Each row below holds a small network's activations on one input, seen along a few directions.
Each table varies a few parts of the input and shows all the possible inputs, shuffled.
A made-up example of a description, with smaller parts first: one of 8 places around a ring, together with either a single point or one of 9 places around a ring or (one of 3 separate values, together with one of 6 places along a line).
Shared parts are said once, and a part with two or three values counts as separate values.

Other details of the inputs vary at random and push rows far along two fixed directions, the same in every table; ignore that.

Table:
R1: [ 7.97 -3.89  1.00  4.78 -2.82 -6.95  2.73 -0.62 -4.57  9.36  4.75]
R2: [ 3.01  1.48 -1.90 -1.73  7.82  2.21  6.66 -0.92 -1.04  8.45  4.05]
R3: [ 0.47 -2.75  3.65  5.07 -8.49 -3.18 -6.80 -1.85 -1.74 -0.79 -1.56]
R4: [ 2.88 -2.61 -4.64 -3.65  7.72 -1.25  7.66  2.51  4.08  7.90  1.59]
R5: [-3.07  3.15 -1.57 -2.70  1.52  3.29 -1.18  0.26  0.36 -5.81  0.52]
R6: [-4.10  1.50 -1.26 -1.23  2.36  5.21 -3.16 -0.28  1.20 -3.35 -0.69]
R7: [-6.06  0.91  0.09 -2.60  1.09  2.50  0.56  2.25  3.58 -3.48 -2.01]
R8: [-4.19  2.95  0.05 -4.20  0.40  3.87 -1.59  0.26  0.56 -3.81  1.14]
R9: [ 4.04  0.94 -4.79 -1.01  7.91  1.33  6.88  0.89 -1.55  5.76  5.27]
R10: [-4.45 -0.21  1.40 -3.29  2.14  3.03 -0.04  2.32  2.74 -4.84 -1.74]
R11: [ 3.34  0.36 -3.91 -1.52  8.02  1.47  6.31  0.96 -1.61  6.70  5.60]
R12: [-4.23  3.87  1.28 -3.41  1.33  4.17 -1.42 -1.56  0.74 -3.11 -0.86]
R13: [-3.16  2.46 -1.45 -2.69  0.06  5.64 -1.31 -0.98  1.56 -3.85 -0.81]
R14: [-2.85  2.41 -2.23 -1.57  1.15  5.25 -1.48 -0.79  1.28 -4.74 -1.19]
R15: [-3.95  2.19 -0.64 -3.06  0.04  5.83 -1.90 -0.79  1.48 -2.77 -0.58]
R16: [-3.13  4.08 -0.35 -1.90  2.41  3.62 -1.03 -1.57  0.56 -5.12 -1.49]
R17: [ 0.52 -1.28  4.73  5.76 -6.04 -5.27 -6.44 -2.57 -2.86 -2.10 -2.26]
R18: [ 9.59 -6.08 -0.48  2.84 -2.46 -8.92  3.32  2.05 -1.32  9.06  0.00]
R19: [ 8.38 -5.02  0.07  4.24 -2.67 -8.96  4.53  1.51 -0.81  9.48 -0.38]
R20: [-0.84 -5.03  5.17  4.59 -7.30 -6.29 -3.29 -0.22 -0.12 -2.51 -3.31]
R21: [-3.38  3.22 -0.78 -3.83  0.43  3.68 -1.00  0.06  0.64 -4.90  0.91]
R22: [ 3.70 -0.58 -4.18 -2.76  6.48  0.76  8.62  3.56  1.15  6.85  2.00]
R23: [-3.44  4.15  0.45 -3.04  1.34  3.99 -0.84 -1.76  0.84 -4.21 -1.10]
R24: [ 1.48 -2.35  1.98  6.56 -7.45 -3.76 -6.35 -1.85 -2.07 -2.70 -2.31]
R25: [ 1.22 -0.70  3.84  6.25 -6.17 -5.39 -5.88 -2.63 -2.79 -3.05 -2.58]
R26: [ 0.25 -3.16  4.49  4.12 -8.82 -5.88 -3.55  1.77 -0.28 -2.42 -2.97]
Each input here is: either (one of 2 separate values, together with one of 4 places along a line) or (one of 3 separate values, together with one of 6 places around a ring).
Q: Which other rows does R4 become when the choice among 2 separate values takes its other values? List them by row number.
A: R18
Q: Which other rows does R25 become when the place on the ring of 6 takes its other values? List them by row number.
A: R2, R12, R16, R17, R23

Table:
R27: [ 2.22 -4.11  1.06  4.10 -4.84 -4.42 -1.91  0.65 -0.79  1.04 -1.32]
R28: [-0.77  3.58 -3.44 -1.61  7.33  5.03  3.61 -0.32 -0.03  1.09  1.67]
R29: [-5.07  1.22  1.21 -1.41  0.15  0.78 -4.39  1.11  2.90 -7.06 -3.37]
R30: [ 2.49 -3.70  1.06  4.21 -5.19 -4.00 -2.00  0.16 -0.19  1.45 -1.57]
R31: [-5.56  0.19  0.52 -1.34 -0.65  1.66 -4.46  1.71  2.53 -6.84 -2.78]
R32: [ 6.48 -2.12 -1.29  0.59  1.53 -2.20  7.45  0.15 -0.93  9.77  3.02]
R33: [-5.44  0.61  0.92 -1.41 -0.03  0.95 -4.38  1.57  2.47 -7.15 -2.96]
R34: [-5.13  3.06  2.90 -1.21 -1.13  3.93 -5.03 -1.25 -0.49 -6.13 -0.93]
R35: [-4.98  1.35  1.01 -1.80 -0.24  1.23 -4.42  0.48  2.66 -6.51 -4.31]
R36: [-1.44  2.19 -1.48 -4.78  6.59  2.88  5.03  1.66  2.00  1.17  1.86]
R37: [ 2.21 -1.75  1.51  4.67 -3.64 -3.89 -4.34 -2.84 -2.43  1.38  0.17]
R38: [-1.28  2.23 -2.00 -5.20  5.64  3.98  4.84  0.81  1.93  2.21  0.72]
R39: [-1.51  3.19 -2.09 -3.97  6.41  5.05  2.63 -1.39 -0.08  2.55  3.79]
R40: [ 1.76 -3.36  2.49  2.83 -6.10 -4.27 -1.00  0.49 -1.46  1.28 -0.10]
R41: [-4.00  2.28 -0.45 -0.01 -1.22  3.84 -4.52 -1.96  0.66 -7.82 -2.11]
R42: [-1.94  1.16 -2.16 -4.71  5.80  3.76  4.96  2.26  1.64  1.38  2.45]
R43: [-1.57  1.34 -2.52 -4.57  4.83  5.09  4.71  1.63  2.26  2.25  1.94]
R44: [ 4.00 -1.04  0.75  2.33 -6.41 -4.13 -2.51 -0.35 -2.78  0.45  0.95]
R45: [ 5.88 -2.49 -0.88  0.63  2.86 -3.94  7.74  1.20 -1.76  8.51  4.00]
R46: [-4.69  2.30  1.44  0.04  0.15  3.77 -5.95 -1.07  0.18 -6.35 -2.13]
R47: [ 2.26 -1.98  3.32  2.35 -5.07 -5.63 -0.79 -0.60 -1.37  1.18 -1.36]
R48: [ 8.50 -1.57 -4.80  1.48  2.57 -2.31  5.04  0.54 -2.31  8.18  3.73]
R49: [ 3.15 -0.99  1.92  4.11 -6.08 -2.95 -0.98 -3.05 -3.33 -0.30  0.77]
R50: [ 2.86 -3.10  1.40  3.97 -4.93 -4.30 -1.97 -0.40 -0.04  1.54 -2.22]
R51: [ 2.79 -2.81  1.58  3.58 -4.37 -5.10 -1.87 -0.66 -0.52  1.41 -2.79]
R52: [-1.21  4.33 -1.98 -2.87  6.06  5.20  4.52 -0.50 -0.71  1.32  2.87]
Q: Changing only one part turns R40 into R27. The same change can be made to R47. Which row results?
A: R35
Q: Describe the family of inputs behind these rows.
A: one of 2 separate values, together with either a single point or one of 4 places along a line or one of 8 places around a ring
Q: Start at R39 and move only the place on the line of 4, one step at a time. The first step leads to R34. Which rows follow, in order?
A: R52, R49
Q: Which other rows does R48 become when the choice among 2 separate values takes its other values? List them by row number.
A: R44
